These are the activations of a small neural network, seen along a few directions. Each row is one input.
Each table varies a few parts of the input and shows all the possible inputs, shuffled.
A made-up example of a description, with smaller parts first: one of 8 places around a ring, together with either a single point or one of 11 places around a ring or (one of 3 separate values, together with one of 6 places along a line).
Shared parts are said once, and a part with two or three values counts as separate values.

Rows:
x1: [ 24.7 -21.1  15.8  20.7  18.2 -56.4  30.0  -7.6  73.0  20.7  12.5 -16.9
 -36.4  28.3]
x2: [ -9.5  41.5 -13.4 -25.3  17.4  19.3   1.8 -26.7 -31.0  -1.7  -7.9  15.1
 -11.2  26.8]
x3: [-26.8  18.9 -23.7 -43.0  14.7  30.8  -2.7  23.3  -3.6 -25.6 -10.8  -1.1
 -10.5  54.7]
x4: [ -6.6  31.4  15.1  -1.9  -3.2  -2.0  15.9 -21.2 -37.0 -31.7   5.7 -26.0
  21.6 -29.5]
x5: [ -8.7   6.8  19.5  -0.8 -35.1 -11.1 -19.0   1.2  -2.6   0.0  33.4   2.7
  37.9 -72.7]
x6: [ 23.7 -30.0 -15.9   3.9 -29.6  -5.1  -7.9  34.2 -25.1  -9.4   5.1   2.5
  53.6  -9.8]
x7: [-14.2   1.2  19.8  -6.2 -36.7 -17.2 -40.2 -12.8 -11.1  13.2  45.8 -10.7
  21.8 -62.0]
x8: [ 25.3 -21.2   1.7  53.4  23.3 -57.7  39.9   7.3  72.7   1.1   1.0 -12.3
  -6.1  23.8]
x9: [-10.6  51.4 -24.3   8.3  10.6   9.6   5.8   5.0 -20.0 -26.1 -21.4   0.1
  26.6  26.1]
x10: [ 29.1 -19.1   8.1  28.3  25.1 -60.7  37.9   3.0  75.2   3.4  -0.3 -10.4
 -24.1  15.2]
x11: [-13.4 -16.0  42.6  44.2  33.8 -26.0  27.4   7.5  22.1  50.5  -2.0   9.2
 -60.1 -15.9]
x12: [ 30.3 -30.8  10.7  20.3  28.1 -46.4  34.7 -23.2  65.1  25.9  13.7   1.9
 -44.5  24.9]
x13: [ 11.0 -23.0 -32.6 -22.1 -19.2  46.8 -26.4  -2.4   5.0   9.2 -18.9  14.8
  -2.4  20.5]
x14: [-17.6  44.3 -13.0 -28.5   9.5  13.2  -0.4  -7.5 -22.5  -6.3  -9.1 -10.6
  -4.2  27.3]
x15: [-11.3 -15.6  33.7   1.3 -44.5  10.9 -31.6 -39.8  -6.6  17.6  24.8  16.8
  24.4 -61.7]
x16: [ -3.5  32.9  27.1 -12.3   6.3   3.5  -4.3 -33.3 -39.1  -9.1  16.4 -34.1
  17.1 -20.7]
x17: [-18.4  -5.8  32.2  77.5  28.2 -37.3  32.2  37.7  30.5  24.1 -13.0  -4.3
 -22.4 -15.3]
x18: [  6.8  -9.0 -48.2 -29.7 -21.1  17.2 -21.7  21.9  -2.0   5.0   0.7 -10.4
  -8.3  19.1]
x19: [-19.2  -5.7  47.7  45.3  23.5 -34.8  23.2  23.3  30.2  45.0  -1.9  -9.4
 -52.7 -13.0]
x20: [-12.0   3.9  12.1  23.7 -36.2  -8.5 -17.7   5.8  -4.1  -2.6  33.7   0.5
  56.2 -63.0]
x21: [-20.9  21.4 -32.0 -35.6  21.1  26.7   5.1  33.9  -0.4 -42.5 -24.6   4.7
   1.6  42.2]
x22: [ 21.5 -49.8   4.6 -20.0 -35.4  11.6 -23.9 -11.7 -27.8  11.1  -4.7  20.1
  22.9  -8.8]
x23: [ -3.2  19.8  20.8  -8.9   0.8  13.2  10.8 -46.3 -48.7  -9.7  20.6 -12.4
   2.1 -20.7]
x24: [ 27.3 -26.5  -8.6 -21.6 -27.1  -8.0  -9.1  29.9 -23.7  -7.7   4.1   6.6
  35.1 -19.0]
x25: [ -2.9  32.7  10.4  20.0  11.0   1.4   5.2 -18.3 -37.4 -28.6   3.5 -30.0
  46.8 -22.9]
x26: [ -2.2  13.4  31.5  -3.5   3.7  19.6 -10.1 -64.1 -39.9  -7.5  -6.0 -14.2
  16.5 -21.7]
x27: [-18.4 -24.6  51.3  52.6  22.0 -19.8  17.5  -7.4  29.7  47.5 -25.8  10.9
 -52.9 -13.2]
x28: [-13.8  32.1  -4.5 -16.2   4.6  26.5  -7.9 -41.7 -23.2  -4.9 -31.4  15.8
  -4.0  29.2]
x29: [ 11.5 -19.7 -53.6 -30.8 -10.5  26.0 -18.4   6.2  -9.8  10.0   1.7   9.1
 -16.0  15.8]
x30: [-22.5   8.4 -28.6 -44.3  25.9  39.4   0.3   7.6 -11.4 -20.5 -10.2  18.2
 -17.9  51.4]
x31: [ 31.7 -19.8   0.6 -20.8 -35.6   4.5 -27.0  24.5 -22.1  -2.1  21.4   2.0
   7.8  -6.4]
x32: [-21.2  19.0 -38.8  -4.5  16.6  32.9  -2.0  40.5   1.4 -50.8 -21.8   8.1
  12.7  48.5]
x33: [-26.8  -0.6 -19.7 -34.8  12.8  47.4  -9.3  -7.4  -3.2 -23.6 -33.3  19.1
 -11.2  54.1]
x34: [ 25.1 -39.7  19.5  28.4  15.9 -40.5  24.4 -37.8  72.3  23.4 -11.6   2.5
 -37.3  27.3]
x35: [-14.7  -4.1  39.3  52.4  30.3 -39.9  30.5  33.6  32.7  27.3 -14.9  -2.9
 -40.0 -24.9]
x36: [ 17.7  -0.3 -44.7 -23.1 -10.6  26.2 -12.0  38.3   7.4 -10.0 -10.3  -0.1
  10.5   9.1]
x37: [-11.9  46.7 -21.6 -21.2  15.9   8.7   7.0   3.3 -19.4 -23.3 -22.8  -4.2
   8.2  15.0]
x38: [ 37.7 -30.3  -3.7 -21.7 -25.3  13.3 -22.9   8.8 -31.0   2.5  22.1  21.4
   0.2  -9.8]
x39: [ 12.0  -7.6 -62.9   4.0 -18.2  17.5 -12.1  36.1  -0.4 -14.8 -11.8  -8.7
  21.2  15.4]
x40: [ -5.2  -5.5  25.6  -7.5 -31.2   4.9 -23.0 -23.5 -14.4  21.2  48.2  16.7
  17.6 -63.4]
- Changing only one part turns x40 into x15. The same change can be made to x12. Which row results? => x34
- Changing only one part turns x19 into x17. The same change can be made to x18. Which row results? => x39
- Describe the family of inputs behind these rows. => one of 5 places along a line, together with either one of 2 separate values or one of 6 places around a ring
- A walk changes only the place on the line of 5. It starts at x26 and steps to x23. List the rest of the walk in order. => x16, x4, x25
- List by row number the other rows that have the place on the line of 5 in common with x24. => x4, x5, x10, x21, x35, x36, x37

Rows:
x41: [-18.2  43.8 -70.3 -55.6 -18.8  51.9 -35.8   0.9 -21.0 -20.3   2.1  -3.7
  15.6  19.9]
x42: [ -7.9  11.1  21.8  48.3  25.0 -44.2  31.8  22.1  40.6   1.6  -5.7  -4.4
  -8.7  -4.4]
x43: [  0.7 -15.2  15.8  25.0   8.0 -38.7  40.7   6.0  30.5  18.1  -6.3 -19.1
 -34.2   3.6]
x44: [ -9.1  11.6  23.9  54.3  38.7 -25.6  33.2  29.2  51.4   1.7   5.0 -21.8
   3.1  -5.5]
x45: [ 37.9 -14.5  17.0  -3.7 -59.3 -16.4 -27.0 -40.2 -30.9  -7.0  53.3 -19.2
  80.3 -81.5]
x46: [  3.7 -38.9  23.1   8.2  13.3 -21.5  13.2 -18.0  50.4  36.9 -18.9   5.3
 -36.5  11.6]
x47: [ 13.5 -12.6 -74.4 -30.8 -15.3  53.9 -26.2  52.4 -51.3 -39.4 -30.4  11.3
  42.1  24.2]
x48: [-10.3  58.2 -12.7 -26.9   5.8  56.2 -11.5 -37.4 -75.4 -38.4 -34.8  -5.9
  29.2  33.2]
x49: [-25.0   0.2  53.0   3.1 -38.5  19.8 -35.9  -7.1 -60.0  34.8  33.0   7.6
  19.1 -96.9]
x50: [ 18.2 -22.1  12.8  21.7  13.3 -29.3  19.0 -14.3  41.5  39.8  -4.9  31.1
 -38.2  12.1]
x51: [ -2.9 -43.3  19.7  32.4  10.8 -11.1   4.6 -20.8  47.9  19.8 -10.5   6.3
 -49.9  13.4]
x52: [-19.8  37.6 -19.2 -70.2  12.5  52.9 -16.9 -27.5 -51.5 -48.5   6.4  10.6
  15.1  17.5]
x53: [ -0.7   5.9  19.8  34.8  21.1 -51.2  22.6  19.2  35.0   6.0  -8.9 -10.8
 -27.4  -5.1]
x54: [  7.5   1.2 -43.7 -65.6 -35.9  48.9 -39.0  37.5 -23.9 -38.4   6.3  16.3
  27.3  37.9]
x55: [ 12.3 -23.0  13.4  24.9  19.2 -45.6  27.1  -1.9  16.8  33.4  14.4  -3.5
 -36.9  19.9]
- Describe the family of inputs behind these rows. => either one of 2 separate values or one of 5 places along a line or one of 8 places along a line
- A walk changes only the place on the line of 5. It starts at x47 and steps to x54. List the rest of the walk in order. => x41, x52, x48

Rows:
x56: [-20.0  26.9  12.2  45.5  83.6 -30.1  63.4  -1.5  63.1   3.8 -49.7  -9.5
 -74.5  76.9]
x57: [ -4.8  -1.2 -71.8 -69.2  -5.1  60.9 -29.7  24.8 -12.3 -22.2 -20.4  24.1
 -17.2  67.2]
x58: [ 24.8 -15.1 -59.8 -42.8 -25.9  41.2 -26.4  23.0 -34.3 -32.0 -16.0   9.0
  32.5  35.6]
x59: [-29.8  66.9 -52.5 -45.2  48.5  57.0   9.9   2.7 -32.8 -58.0 -53.5   4.2
 -13.0  96.0]
x60: [  5.1 -41.7  -2.0  19.9  30.4 -27.9  23.7  21.2  85.0  36.2 -17.6  17.7
 -75.8  49.1]
x61: [ -0.8  29.9 -38.8 -40.8 -34.2  25.7 -29.3   9.8 -37.7 -43.0  19.9  -9.4
  62.4 -14.6]
x62: [ 35.1 -56.4   5.5  46.3  13.3 -46.4  28.5  19.3  61.3  27.5 -10.8   0.7
 -27.8  14.6]
x63: [ -5.9  10.1  25.6 -48.8 -54.3  47.7 -53.9 -68.5 -87.3  -0.5  35.7   8.1
  48.5 -68.1]
x64: [ 11.3 -11.3  31.1  45.9   4.7 -64.1  27.8  10.8  53.5  18.4  29.4 -19.8
  -0.3 -32.0]
x65: [-17.7  30.8  -6.0 -15.9 -42.0  34.8 -36.6  12.1 -76.9 -26.8  17.5  -4.1
  72.5 -58.1]
x66: [ -5.6 -11.8  65.4  68.9  -2.8 -54.8  19.8  13.5  15.6  31.6  23.8 -16.5
   8.7 -78.1]
x67: [  8.3 -26.9  91.1  36.2 -16.3 -44.1   2.7 -67.3   2.7  65.1  41.8  -4.4
 -15.9 -88.4]
- Describe the family of inputs behind these rows. => one of 2 separate values, together with one of 6 places along a line
- Changing only the choice among 2 separate values turns x57 into x60. The same change can be made to x61. Which row results? => x64
- Which other rows does x62 become when the choice among 2 separate values takes its other values? List them by row number. => x58
- Which other rows does x66 become when the choice among 2 separate values takes its other values? List them by row number. => x65

Rows:
x68: [ -6.2  32.8 -11.8 -36.6  16.5  26.0  -2.6   5.1 -34.1 -30.4 -17.4  27.5
  11.2  27.5]
x69: [ -1.8  -6.5  65.8  52.0  -2.7 -30.5  10.6 -20.9 -23.7  52.8  25.1  -1.4
   5.5 -81.4]
x70: [  6.1 -16.7 -34.8 -29.8 -28.7  33.4 -23.5  23.9 -33.7 -13.5  11.8 -13.0
  17.5   6.8]
x71: [-18.3  10.2 -29.5 -31.8  -7.2  47.9 -26.3   3.8 -28.5  -0.8 -11.6  17.7
 -10.8  15.6]
x72: [ 15.5 -38.0   7.7  17.9  -1.5 -27.1  12.4  18.4  40.1  13.5  14.2 -23.3
 -24.3  -2.8]
x73: [-24.4  56.0 -28.9 -16.7  19.9  30.1   3.7  -5.5 -31.5 -41.0 -20.8 -18.3
  16.6  25.5]
x74: [-13.9 -12.5  14.5  15.7  17.6 -12.7  11.3  -2.3  45.5  30.8  -6.3   6.2
 -47.7  12.5]
x75: [  1.8 -16.4 -35.0 -20.3 -42.8  20.4 -31.5  13.4   5.1 -43.8  17.4  -9.1
  47.2  -2.0]
x76: [  4.7   9.2  28.0  20.3  42.6 -32.0  32.7  17.1  18.5  18.9 -21.1  30.1
 -30.9  21.0]
x77: [ 14.3 -42.3   2.1  34.1 -12.0 -35.8   6.7  24.1  58.5   4.1   9.0  -6.8
   4.8 -15.9]
x78: [  1.8  46.0  10.9  32.9  49.1 -39.3  43.0  22.0  14.7  25.4 -23.3  13.6
 -20.1  18.5]
x79: [ 10.5 -12.6 -31.6 -38.1 -19.6  28.1 -20.1 -32.5 -15.8 -24.0  -0.5  -2.9
  14.2  26.2]
x80: [ 28.0 -33.5   9.1  18.6   8.5 -23.8  14.5 -19.7  40.4  23.7  -6.6  -1.2
 -29.5  14.3]
x81: [-18.2  24.3  33.6 -18.0 -39.8  15.2 -30.8 -46.9 -55.6 -15.7  30.0 -19.1
  46.3 -65.9]
- Describe the family of inputs behind these rows. => one of 2 separate values, together with either a single point or one of 6 places along a line
- Changing only the choice among 2 separate values turns x81 into x69. The same change can be made to x79. Which row results? => x80
- Which other rows does x73 become when the choice among 2 separate values takes its other values? List them by row number. => x78
- Which other rows does x76 become when the choice among 2 separate values takes its other values? List them by row number. => x68

Rows:
x82: [  8.8  30.8 -42.5 -71.0 -32.9  32.0 -26.9  22.5 -65.6 -37.5  16.7 -16.7
  65.3  -5.6]
x83: [-20.2  33.9 -47.7 -21.6 -37.9  45.2 -38.3  44.4 -62.1 -53.9   0.3   1.1
  87.4 -36.7]
x84: [ 21.4 -27.9 -11.6  33.5  19.2 -19.2  20.5  39.4  40.3  -1.6 -23.9  -0.6
 -30.9  43.9]
x85: [-13.5  47.1  21.8  29.4  33.5 -23.7  28.1 -16.4   0.9   5.8 -34.4 -17.7
 -22.7  -6.6]
x86: [ 12.3 -42.5  19.1  21.3 -19.6 -29.2   1.5   6.8  32.4  31.2  24.5  10.8
 -10.6  -2.4]
x87: [ 32.2 -71.3   3.4   8.2  -1.4 -26.7   8.9  12.7  34.1  34.6  -2.2  14.6
 -11.6 -22.8]
x88: [-23.9  20.7 -42.6 -80.7  -5.7  87.8 -47.7 -22.4 -68.6 -20.2 -15.9  36.7
 -18.2  18.7]
x89: [ -6.6  -7.6  55.5  25.2  -9.5 -23.3  -0.4 -22.4  17.9  14.0  31.5  -4.1
 -10.8 -29.6]
x90: [  5.5   2.0 -16.0  16.1  25.8 -25.5  23.7  22.3  48.8   5.7 -10.1   6.8
 -25.7  31.8]
x91: [-13.4  -1.0   5.8  36.9  24.3 -13.7  25.8  14.3  31.1   0.1   0.8 -17.5
 -22.0  39.7]
x92: [ 10.3  12.7 -43.2 -73.0 -25.0  61.1 -33.9 -48.5 -50.3 -30.0 -13.1  10.1
  41.3  34.8]
x93: [-25.5  16.6  29.6  17.3  42.3 -20.0  33.5  -4.8  24.9 -10.8  -2.4  -3.7
 -14.4  14.3]
x94: [  7.0 -22.5  11.1  14.9  -4.2 -26.2   2.9 -16.5  28.2  32.8  18.6  -6.0
 -18.4 -37.4]
x95: [  5.5   8.9  57.2  43.4  -8.9 -18.6   2.2 -31.6 -12.0  29.7   9.6 -14.0
  -8.7 -42.2]
- Describe the family of inputs behind these rows. => either one of 4 places along a line or (one of 2 separate values, together with one of 5 places along a line)
- Which other rows belong to the same alternative as x92? List them by row number. => x82, x83, x88

Rows:
x96: [  1.7  -9.9  -7.0   5.1  12.4  -9.1   9.6  15.5  25.4  10.3  -5.9   5.2
 -24.1  18.7]
x97: [ -5.8  19.6  15.9  22.1  15.2 -16.8  18.0  -3.3  -0.8  -2.3  -1.9 -16.3
   3.2 -10.3]
x98: [-11.0   9.1  26.9  15.8  15.3 -12.1  13.5 -11.2   6.7  -1.7   1.8  -3.2
  -5.9  -5.6]
x99: [  5.8   4.3 -12.6  19.0   7.6 -18.4  13.0  19.3  22.0  -4.2  -7.7  -3.3
   6.2   8.9]
x100: [ -8.9   1.4  24.3  14.1  15.8  -3.7  10.5 -19.4   2.9  15.2  -9.2  -1.3
 -25.1   1.1]
x101: [ 13.6  -8.5   4.5  18.5  -9.2 -22.5   5.4   5.9   9.1   7.9  11.8 -13.9
  11.6 -21.1]
x102: [  3.8 -20.3  -1.0  10.6  11.2  -3.6   7.5   6.3  21.3   9.9 -14.2  11.4
 -22.5  20.0]
x103: [  7.2 -14.5   9.6  10.3  -9.2 -18.6   1.1   0.4  18.4  10.8  15.2  -7.9
  -0.3 -18.1]
x104: [  4.6  32.9 -59.1 -85.5 -31.2  72.4 -44.4 -24.7 -76.9 -56.7  -1.3   7.9
  55.4  28.2]
x105: [ -0.6  -3.2  -7.5  11.4   9.3 -12.6  10.5  17.8  28.9  -0.8  -3.5  -4.9
 -10.3  13.0]
x106: [ -8.5   3.7  29.1   9.2  17.2  -9.3  12.4 -13.8   3.5   9.4  -1.4   6.6
 -18.9   0.7]
x107: [ 10.3 -20.2  11.0   3.7  -6.2 -15.0   0.1  -2.3  15.7  22.0  12.6   2.2
 -13.2 -12.6]
x108: [-23.7  32.3 -45.3 -63.0 -41.0  78.7 -55.3  19.0 -89.9 -44.1  -0.6  16.0
  59.3 -10.9]
x109: [ 11.6 -26.7  11.2   8.7  -7.3  -9.4  -2.0  -9.7  13.6  24.5   4.4   1.5
 -15.5 -12.2]
- Describe the family of inputs behind these rows. => either one of 2 separate values or (one of 3 separate values, together with one of 4 places along a line)
- A walk changes only the place on the line of 4. It starts at x109 and steps to x107. List the rest of the walk in order. => x103, x101
- A walk changes only the place on the line of 4. It starts at x100 and steps to x106. List the rest of the walk in order. => x98, x97
